These are the activations of a small network on made-up records, seen along a few directions, one row for each record.
Here are examples, each followed by its value of one field, SUKET.
The largest differences between rows may come from other fields.
Random noise pushes rows far along 15 fixed directions. That doesn't count. These rows show it; they differ only by the noise:
[ 140  -73  -51 -127   10 -179  195  271 -147  156   89  333  147 -267
 -189 -125 -146 -153  161  -51   10  134  -28 -377 -101   59  118   90
  199  -34  -78 -360 -213]
[-140   57 -108 -144  -95  304 -262   13 -181  -58 -324  399 -592  -64
   -3  -15  -65 -495  189  -87 -192   75  -95  -96  271 -315   49   69
 -219  102  112   21  356]
[  94  146   65   68   53  253 -180 -101   68  -99 -154   52 -207  -19
   68  144    0 -190   31   80 -242  162  -10 -203  134 -110 -142  337
  -19  187 -238 -120   82]
[ 131  304  367  125   74  -11 -112 -165 -307  -78   85 -246  -44 -595
 -195  377    5  -15 -423  132  106  218 -336 -177   -9 -357   59  -41
   35  108  214  394 -208]
[ 295  -53  121   14   38   32  -44 -134 -175   97  259 -207  193 -409
 -250  195 -143  163  134  -25   17   13 -317 -373 -156    5  143  260
  181   18  -39 -223 -212]
[-147 -421  226   -1 -144 -254   46  188  221   31  209   28   65   56
 -412    6  101  -69 -194  109 -187 -235 -305 -207 -241  103   45    7
  -51  -73  200 -203   94]
[ -82 -364 -183  -10   -1  365  122  -22 -196   49  212  -99  164 -307
 -322 -144    1 -103 -273   66   81  -19 -146 -353 -153   55  160  -15
 -213  151  224  -55 -206]
[ 152 -216  280  -71   89 -161  -39  -60 -104  -22  151  279  307   13
   49   21  172  -18  -11 -105 -373  176 -143 -206  342    0  -82 -124
  125  108 -227 -123   41]
[ 261  315 -407  -14  160 -391    8  181 -169   46  155  301 -230   26
 -139 -281 -334  296  132 -530   76  -51 -249  149   30 -353  246  -12
  -66 -250 -284 -314  331]
[ 201   38  147   74   88   15 -138 -133    7 -157  -66 -105  238  -40
  -52   35 -153  212  123  136  -91   84  320  328  349 -160 -310   60
  162   56 -155 -119 -352]
[-113 -271  505 -169   17 -583  186  404  124  113   61  592   56  331
  102 -102   58  -96  162  -69 -463   93 -105    1  157  175   47   23
   85  -48 -427 -540  472]
[ 357  411  243  191 -306  130 -359  105 -294 -134 -273  -52 -445 -284
  291  141  -75  292  251  188  262   52   -6  334 -240 -103  204  165
  266   50  -31  264  331]
[ 177    1 -360  157  -42 -135  -40 -340  456  -43 -131   76  -45  131
 -152  141 -120 -212  493   26 -588  116  106  -55  396 -209 -523  433
  222  180 -249 -500 -246]
[-139 -120  483   30 -275   48  -66  375  -32  -73 -385  -93 -429 -167
 -237  -93 -185 -127  137  456   63 -104  368  195  -57   30  -55   89
  107   53  154 -123   47]
[ -85  125  -99   68   49 -123  -56  411  -75 -226  -48  549  210   12
   29 -247   44   18 -586   62  -24  132  104  219 -191 -445  -60 -313
 -123   54  137  109  -86]
[  24  138  272  100  211  -17 -210   -9  -69 -206  156  230   90   90
  144  104  217  112 -620 -101 -283  170 -352   -5   70 -336    0 -119
 -247  142 -172  163  330]
[-175 -214  -19  150   31  -89  364   18 -240  -11   90 -272  220 -157
   18 -277  -46  282 -265  156  156   70  159  348   -1    5  132 -217
  -77  141  -83   46  -86]

[-318 -217 -211   81 -199  157  329  -33  122   95   -3  274  -51   -9
  288    6  423 -430 -287  108 -222  331 -242 -188 -121  249  101    5
 -163  334   21  100  291]
beto
[  59   62  360 -181  -31 -149 -341   19  238    2 -144  -21 -290  120
 -218  275 -103 -269  414   13 -144 -283  -30 -409   25   33 -187  204
  231 -251  118  -43   49]
dupi
[ 279  247  197   43  105  235 -150 -117 -185  -70 -104   26  157 -186
  342  214   11  149  125  -83 -224  409 -109 -206   42  -62  -40  169
  231  279 -313 -111   60]
guni
[ -55 -571  378  170  107  497 -106  221  -53 -139  283 -249  217  229
  -72 -379   60  592 -480  164 -167 -294   27   17 -312  198  111  -84
 -388  295 -138 -340  374]
totod
[-188 -332 -366 -122  266  403   77 -297 -235   58   31 -397  235 -124
  -64 -232  -67 -147  107 -193  -31 -152   -4 -567    8  -26  115  118
 -102   57 -146 -187 -273]
vorof
[-163 -231 -185 -303  103  252   13  106 -165  148 -178  167  -22 -100
 -221 -252 -481 -286  598   22   -5 -188  398 -148  109 -141    8  239
  -54  -72   52 -581 -372]
vorof
[  30 -149 -140  -36  -17  407 -326 -161   43 -249  -73   52  439   99
  -26  -32  -18   80  -83   42   15  -25  311  441  274 -144 -354 -186
  -87    9  318  159 -474]
tav
[  32  255 -353  -44  447  151  -90 -183 -164 -114   39 -215  148  276
  342 -268 -156  349   -8 -314  192 -111  237  146  138 -214  104   35
 -160 -192 -459   49  -14]
dupi
[-381 -194  -38 -111  111  -72   71 -153  292   -5   58   56  305  379
  322  228  308 -219  -91  -86 -276  -13 -331 -199 -129  160   47  120
 -164  -26  -88   49  172]
guni
[  68  -70  261  -80 -180 -174 -162  285  258   -7  -39  389  188  271
  186  166  114  -27  264  167  -52  -21  115    3 -181  284  -82  105
  259  -97   70  -52   36]
beli
[  22  -98  466   29  -67  -37 -343  314 -219 -179  -17   57  142  119
  257  -97  143  446 -222   49   25 -205  -72  124 -363  -84  212 -281
   62  -46   14  184  336]
totod
[-244    0 -227   87  148 -231   56 -277  653  -16   50 -164   16  315
 -163  261   13 -181 -116  -87 -409 -145 -257  -38    6 -237 -295  378
 -146  -39 -112 -264  -39]
tav
[ -80 -215 -373  190 -264  141   42  -10  190 -101   40  163    8   68
 -154 -103  203  -48 -330   46 -142   61  -53  269   -6  -30 -223 -289
 -201  209  393  183  -14]
savi
[  88  462 -648   92  -41   21  183  -49  131   65 -148   28 -483 -200
 -131   49   21 -447  -84 -122  281  192 -121 -444 -151   54   50  237
   11  -38   64  231  -77]
beli
[  27 -110  -77 -169  238  254  -11  109  237   60   95  -81 -258  420
 -388 -285 -294   55  125 -211  130 -266  304  110  369  355 -120  170
 -364 -233 -264 -432  128]
beto
[ 126  128  209  172 -180 -173  187  267   18 -116  -44  203  124  -70
  122  -70   75  141 -163  476  255  177  505  677   84  122 -133 -191
  149   53  111  212 -296]
beli
[  69 -170  141 -236  152  -70 -123 -485 -368   15  112 -370  291  -59
  111   77   70  158  250 -248  137 -154 -170  -20  374   59  232 -189
  127 -255 -143  283  -78]
beto
[-178 -185 -291 -101  104  244  -45  189  -43  -72  -45   59 -122   59
 -356 -300 -304   90  -83 -277 -127 -106  -40  -57  -69 -238  -43 -125
 -295   42  176 -343  148]
guni
[-244  -32  523   -5  136   69   -6  281   66  -79 -184 -346 -395  126
 -337 -151 -164   19 -348   24  -17 -105  162   -3  134   62  -92 -100
 -234  -30  -92 -106  258]
savi
[ 351  292 -104  234 -173   76  196  -21 -232  163   50 -132 -588 -321
  102  -49   44   -1   94   24  176  203  -94 -229  -36  224  224   69
   59  230 -162  115  438]
dupi
[-140  178 -189  206   95  -74  -64  -93   89 -109  147    4   26  195
  118   82  -54  290 -252  -22  -78  -78 -174  310 -151 -360  -40 -139
 -298  112  192  207  224]
totod
[ 299  129  209  -76   95 -314  -98  -61  -97  -14  220   75  348 -119
 -130  145  148   39 -156 -102  134   13 -122 -164  137  -13  -60 -240
  195 -245  140  253 -331]
vorof
[-157 -180 -673  231  -43  -59  469 -141  109  149  182  -83   71  -64
  -87 -189 -178   88   74   21 -100   38  -56  148 -215 -107   33   75
 -166  273   83 -323 -110]
savi
[ -21   81  189  -44  -18 -411   43  380  267   65  187  325  346  -37
 -278  185 -213   24  -95  135  -18  -60 -103   68 -443 -187  -89  117
  117 -148  257 -262 -353]
tav

Which value of SUKET does each new row have?
[  92   24  -93 -168  250    5 -223  371   99 -141 -178  152  165  351
  -39 -380 -209   91   69 -164  -13 -317  407 -330 -149 -156 -139  108
  121 -235 -346 -444 -128]
tav
[ -30   93  -58 -142  211 -244   98  113 -206  153  138  -62  140  -89
 -142  -81 -418  297  257 -188  352 -144   31  221  -77 -105  250   28
    6 -293  -22 -202 -160]
beli
[-411  261   -3   15   92  -24  -15 -254  339   23 -310 -689 -139   63
  140  489 -211 -171  315  248   85 -230  -90 -195 -478  -71   30  685
  134 -185 -101  -40 -148]
totod
[-505 -126  135   69   21  279   78  243 -121  -72 -213   94  -61  -69
  108 -101  -30 -200 -465  260 -261   74  -20 -157 -410 -316   87  -50
 -299  395  144  -12  212]
savi
[  14  403 -136 -313  275   13  -28  219 -232  215  278  502 -471 -284
 -573   78 -341 -372 -155 -472  278   78 -437 -154  204 -301  252  -56
 -499 -294  365  -56   80]
beto
[ 107  225 -353   77  155  214  -45 -122  -94   57  -79 -464 -287 -315
 -253  -92 -320   64   80 -140  128 -165  -73 -476 -256 -259  149  360
   46  -51 -180 -225 -139]
beto
[  19   79  338 -167  276  388 -151  132 -379  -73  -44  -38  290 -120
  187  -32   66  -40 -272   53  376   95  258 -289   61  170  128 -183
   -1  -46   -9  392 -238]
beli
[-175  -26 -254   49  -98 -387   68 -105   45  -46 -163   48  -50  -34
  -66   21  213 -410  -90  -23 -121   29  -10 -278  193 -201 -141 -350
  158   14  296  415 -144]
beli
